Each row below is a small network's average activation on inputs in which a field has the value named, seen along a few directions.
Values that are neighbours, or in one group, have similar rows; names and order tell nothing.
In the rows, zero is written as 500.
Random noise pushes rows far along 14 fixed directions. That doesn't count. These rows show it; they differ only by the noise:
[614 466 548 477 342 258 629 535 242 524 681 438 718 687 723 330 621 611
 527 291 714 370 356 395 305 449 569]
[506 598 261 507 578 472 739 738 367 360 365 754 742 586 676 697 550 378
 516 300 640 136 641 465 224 309 265]
[473 555 408 459 186 248 485 690 401 445 476 733 372 460 608 651 775 556
 266 577 383 745 618 484 449 513  91]
[405 510 584 580 515 497 496 651 538 442 607 149 435 740 651 261 455 633
 733 370 734 463 394 564 417 493 714]
[401 512 214 660 283 433 616 409 525 518 557 595 477 610 817 472 659 651
 170 543 512 484 630 590 655 329 417]
[529 501 516 457 600 293 392 560 700 360 442 450 625 442 613 639 482 367
 530 368 329 409 529 510 333 361 711]
[581 475 935 411 581 260 466 502 439 352 413 424 581 228 704 468 318 464
 668 460 289 674 461 469 411 292 484]
[309 508 655 588 566 551 520 537 408 448 383 371 412 493 680 414 527 371
 438 485 478 535 556 529 583 324 407]
[388 624 609 639 519 513 512 646 476 510 598 548 375 393 641 533 612 589
 408 539 508 392 465 556 536 408 274]
[489 448 173 458 714 754 586 481 569 444 159 327 467 596 395 675 604 269
 730 449 544 372 792 392 649 499 737]
[439 548 382 463 484 728 604 280 458 493 479 563 539 573 379 578 577 396
 385 410 624 630 600 469 528 705 403]
[576 327 455 450 565 714 595 477 775 479 466 434 708 374 348 472 476 753
 710 554 520 445 340 482 534 643 815]
[521 534 632 462 457 419 463 493 468 342 500 460 426 675 551 487 331 422
 561 380 579 721 525 500 370 569 553]
[588 228 879 422 427 577 452 516 384 277 422 559 504 353 545 722 872 518
 463 506 281 747 414 252 548 675 752]
[449 499 487 331 486 375 376 474 732 595 465 343 682 344 295 311 381 505
 527 487 433 742 356 554 436 604 460]
[493 552 382 436 472 503 448 398 536 502 554 396 545 463 526 556 724 544
 475 383 514 677 558 434 564 647 511]


Field F:
f14: [487 603  69 411 513 258 296 578 574 727 440 254 553 596 410 363 591 428
 465 440 571 526 548 412 631 521 518]
f11: [605 639 403 476 528 528 659 282 361 700 502 447 372 397 369 506 431 536
 700 678 591 356 680 531 564 442 309]
f15: [726 467 774 397 578 469 543 539 328 507 618 518 686 430 377 505 437 611
 763 444 666 382 284 341 299 669 599]
f2: [436 567 240 448 432 458 248 526 684 552 670 489 536 530 456 603 752 491
 328 404 387 585 512 538 454 677 491]
f10: [596 536 782 380 587 631 380 346 367 557 697 618 511 423 182 671 707 316
 403 410 441 488 337 362 425 780 566]
f16: [347 666 419 443 502 592 414 527 657 589 563 456 362 368 244 594 599 534
 543 643 471 554 594 638 421 657 263]
f1: [723 368 418 514 560 467 448 425 212 569 317 539 414 573 537 510 396 317
 534 535 466 525 621 286 761 431 620]
f9: [327 616 552 388 686 683 383 302 656 417 425 377 448 430 331 605 436 184
 552 380 348 682 685 652 449 574 469]
f5: [442 568 437 512 839 599 264 794 798 336 392 561 514 398 489 659 241 415
 618 442 326 441 503 587 485 428 595]
f4: [621 318 604 446 368 327 456 630 535 370 394 690 479 493 450 667 511 379
 455 563 287 473 474 448 360 500 607]
f12: [803 441 591 508 367 320 754 234 228 660 540 480 444 375 558 470 509 640
 681 660 467 316 575 389 647 298 555]
f13: [629 555 510 356 592 538 484 620 383 462 395 708 528 371 213 757 579 353
 627 431 498 522 536 336 405 727 290]
f3: [659 570 199 564 661 637 260 505 740 553 592 713 440 492 268 685 351 561
 416 482 549 541 453 424 698 799 615]
f8: [527 509 564 428 418 489 621 322 529 345 508 659 528 551 475 652 367 481
 533 550 408 521 646 651 231 474 495]
f7: [445 354 594 349 263 459 691 570 589 383 441 691 703 647 351 390 262 555
 517 600 483 566 393 693  84 496 426]
f6: [768 492 484 486 444 629 578 437 282 460 707 789 511 631 423 666 481 605
 601 405 679 444 466 379 364 774 495]
F is arranged as a ring.
Question: List every value one step from f16, in the order listed.
Answer: f11, f8
Question: List every value one step from f2, in the order listed.
Answer: f5, f6
Question: List every value one step from f10, in the order listed.
Answer: f9, f7
Question: List every value one step from f12, in the order listed.
Answer: f14, f13
Question: Fewest steps between f1 and f4?
Answer: 2
